Each row below holds a small network's activations on one input, seen along a few directions.
Each table varies a few parts of the input and shows all the possible inputs, shuffled.
Descriptions start from the smaller parts, as in this example, which fits no table here: one of 2 separate values, together with either a single point or one of 9 places around a ring or (one of 4 places along a line, together with one of 5 places around a ring).
Shared parts are said once, and a part with two or three values counts as separate values.
In the rows, 128 means zero.

Table:
R1: [ 80 171 178 115 166  44 164  97 204 200 100 211]
R2: [145 119  85 121  88 184 119 127  81  94 115 113]
R3: [141 124  83 119  93 172 109 125  84 102 109 113]
R4: [147 116  86 121  85 191 123 129  81  90 117 112]
R5: [140 124  77 116  99 158 104 124  88 112 103 114]
R6: [123  58 219 174 145   9  95 138 230 124 226 112]
R7: [128 117 224 148 181  43 138 172 194 150 191 137]
R8: [138 124  80 117  96 164 106 125  85 107 106 114]
R9: [143 122  84 121  90 178 114 126  82  98 112 113]
R10: [113 183  95 122 166 205 181 122  87 169  64  92]
R11: [110 150 198 135 198  59 155 122 191 162 165 178]
What do these inputs look like to the network? -> either a single point or one of 4 places along a line or one of 6 places along a line
Start at R1 and move only the place on the line of 4, one step at a time. The first step leads to R11. Which rows follow, in order? -> R7, R6

Table:
R12: [148  96 121 137 104 139 103 141 114  93 156 103]
R13: [ 92 167 205 137 212  59 177 126 202 199 135 159]
R14: [117 157 102 114 131 155 147 111 110 146  86 141]
R15: [146  96 119 138 104 135 101 137 116  95 154 102]
R16: [113 157 101 116 127 152 145 107 113 148  84 138]
R17: [119  95 213 147 151  13 111 136 217 136 199 166]
R18: [142  92 118 138  97 128  98 136 122 101 147  98]
R19: [120 159 103 112 133 158 149 116 107 145  88 142]
R20: [122 162 105 111 135 160 149 120 104 143  89 142]
R21: [143  93 118 138 101 132  99 137 119  97 151 100]
R22: [150  97 124 137 104 143 108 145 112  91 157 103]
R23: [124 165 107 111 137 163 150 124 100 142  91 143]
What do these inputs look like to the network? -> one of 2 separate values, together with either a single point or one of 5 places along a line
Changing only the choice among 2 separate values turns R15 into R19. The same change can be made to R12. Which row results? -> R20
Which other rows does R14 become when the choice among 2 separate values takes its other values? List them by row number. -> R21

Table:
R24: [112 137 222 145 219  49 162 155 208 180 173 134]
R25: [135 134 125 139 151 173 151 144 107 129 129  81]
R26: [124 141  89 109 103 140 122 102 111 130  92 155]
R27: [115 104 203 140 133  17 115 113 219 135 185 189]
R28: [120 143  92 109 104 135 119 102 114 131  93 156]
R29: [141  89 100 123  71 125  90 121 118  90 137 135]
R30: [152  95 136 146 118 135 105 154 117  97 165  84]
R31: [136 133 123 140 151 176 151 144 107 128 128  80]
R32: [153  95 133 146 116 139 106 153 116  97 164  83]
R33: [124 100 226 160 185  31 127 155 207 136 217 137]
R34: [115 177 107 109 145 168 161 119 101 154  79 144]
R35: [117 143  94 110 104 132 117 102 116 132  93 157]
R36: [ 91 169 200 131 197  45 173 126 202 205 123 173]
R37: [153  93 128 147 114 145 107 153 114  96 164  81]
R38: [136  94 108 123  76 114  86 121 125  91 138 139]
R39: [126 141  87 109 103 143 124 101 109 129  92 155]
R40: [113 178 109 109 146 164 159 120 102 156  79 144]
R41: [139  92 104 123  73 120  88 121 121  91 138 137]
R42: [ 85 138 187 130 155  24 135  93 218 178 132 200]
R43: [137  93 106 123  74 117  87 121 123  91 138 138]
R44: [131 136 131 139 154 162 148 145 110 132 130  83]
R45: [122 142  91 109 104 137 120 102 112 131  92 156]
R46: [119 174 104 110 144 174 164 118  99 152  78 143]
R47: [117 175 105 110 145 171 162 119 100 153  79 143]
R48: [133 135 127 139 152 169 150 144 108 130 129  82]
R49: [140  91 102 122  72 123  89 121 119  90 137 136]
R50: [132 135 129 139 153 166 149 145 109 131 130  82]
R51: [151  96 138 146 119 131 105 154 118  98 165  85]
R52: [153  94 131 147 115 142 107 153 115  97 164  82]
R53: [121 173 102 109 144 176 165 118  98 150  78 142]
Changing only one part turns R31 into R29. The same change can be made to R44. Which row results? -> R38
What do these inputs look like to the network? -> one of 5 places around a ring, together with either a single point or one of 5 places along a line
Which other rows does R30 become when the place on the ring of 5 takes its other values? List them by row number. -> R28, R34, R43, R50
Start at R37 and move only the place on the line of 5, one step at a time. The first step leads to R52. Which rows follow, in order? -> R32, R30, R51
List by row number the other rows that have the place on the ring of 5 in common with R46. -> R34, R36, R40, R47, R53

Table:
R54: [129 101  87 157 102 188 106 120  96 113 115  23]
R55: [151 161 111 124 166 222 175 174  66 133 103  59]
R56: [155  72 202 150 150  56 105 184 166  89 235 122]
R57: [ 97 155 155 106 137  64 138 105 178 156 111 213]
R58: [ 90 112 154 143 110  39 112  92 199 166 120 154]
R59: [105 115 190 170 185  66 141 135 196 169 162  80]
R60: [100 143 186 162 219  85 174 129 201 202 148  82]
R61: [112 118  53 122  70 157  98  81  99 128  76  98]
R62: [146 136 199 121 157  78 128 157 148 109 194 198]
R63: [ 81 187 165 103 179  90 178  98 179 190  87 215]
R64: [146  53  76 160  71 169  72 119 101  80 139  24]
R65: [ 76 133 158 140 138  48 136  96 201 184 110 150]
R66: [161 111 104 134 109 207 124 168  69  82 148  63]
R67: [114  97 191 174 162  57 122 133 198 153 177  82]
R68: [ 97 169  60 114 141 179 156  95  88 183  30 105]
R69: [151 199  94  94 144 229 179 151  43 130  83 156]
R70: [127 122  89 149 129 197 126 131  89 135  89  24]
R71: [120 200  58  86 130 193 162 101  69 156  31 176]
R72: [120 184 203 117 213 115 187 144 156 158 149 197]
R73: [147 106 215 153 174  75 145 172 162 117 212 120]
R74: [114 134 153 107 110  55 116 100 176 145 121 216]
R75: [124  61 178 176 129  35  74 137 206 126 194  79]
R76: [153 136 106 126 136 217 145 175  62 104 124  59]
R77: [137 125 213 153 193  84 160 166 168 135 192 119]
R78: [110  74 143 142  77  21  70  95 205 140 139 147]
R79: [146  96  52  95  27 158  79  88  85  64 107 170]
R80: [128 150 209 149 225 103 188 155 176 168 172 121]
R81: [134 154 202 123 180  86 152 156 154 127 174 194]
R82: [133 146  51  91  63 172 111  85  78  99  77 173]
R83: [121 149  87 141 159 209 155 130  88 167  75  30]
R84: [159 169  85  99 109 220 146 152  40  94 105 150]
R85: [126 176  51  87  94 178 132  95  73 120  56 172]
R86: [ 67 163 159 129 177  70 172  91 202 214  94 157]
R87: [124  69  47 133  29 140  66  83 109  90 103  93]
R88: [155  98 183 116 128  60  86 167 150  79 218 200]
R89: [171 140  84 104  83 210 123 145  43  69 128 155]
R90: [176  68  94 137  79 194  93 170  71  48 165  68]
R91: [181  95  77 111  54 193  93 148  56  35 154 159]
R92: [103 146  55 117 103 165 120  91  91 148  55 100]
R93: [133  97 142 103  78  35  76 105 180 115 147 215]
Changing only one part turns R82 into R79. The same change can be made to R67. Which row results? -> R75
Changing only one part turns R77 into R80. The same change can be made to R65. Which row results? -> R86
What do these inputs look like to the network? -> one of 2 separate values, together with one of 4 places along a line, together with one of 5 places around a ring
Which other rows does R88 become when the choice among 2 separate values takes its other values? List them by row number. -> R91
Which other rows does R54 become when the place on the ring of 5 takes its other values? List them by row number. -> R61, R66, R82, R89
Start at R92 and move only the place on the ring of 5, one step at a time. The first step leads to R85. Which rows follow, in order? -> R84, R76, R70

Table:
R94: [123 165  84 137 135 193 129 109  81 145  81  88]
R95: [136 117  86 155 101 200 124 122  83  95 127  65]
R96: [167  86 125 124  79 112  78 151 123  78 169 144]
R97: [114 112 142 110 124  74 113 111 165 128 137 194]
R98: [141  87 122 165  72 107  73 123 121  76 164  93]
R99: [106 173 126  94 139 120 166 117 136 159  81 201]
R100: [164 114 102 113 104 198 133 143  77  84 129 114]
R101: [125 102 198 152 199  69 161 160 185 174 168  84]
R102: [140 179  85 111 138 186 148 127  66 130  93 136]
R103: [126 146 218 144 198  86 152 166 169 136 190 144]
R104: [102  95 125 119 117  66 107 101 182 148 129 129]
R105: [ 92 160 122 112 131 123 152 106 148 182  68 145]
What do these inputs look like to the network? -> one of 2 separate values, together with either a single point or one of 5 places around a ring
Which other rows does R101 become when the choice among 2 separate values takes its other values? List them by row number. -> R103
List by row number the other rows that have the choice among 2 separate values in common with R95. -> R94, R98, R101, R104, R105
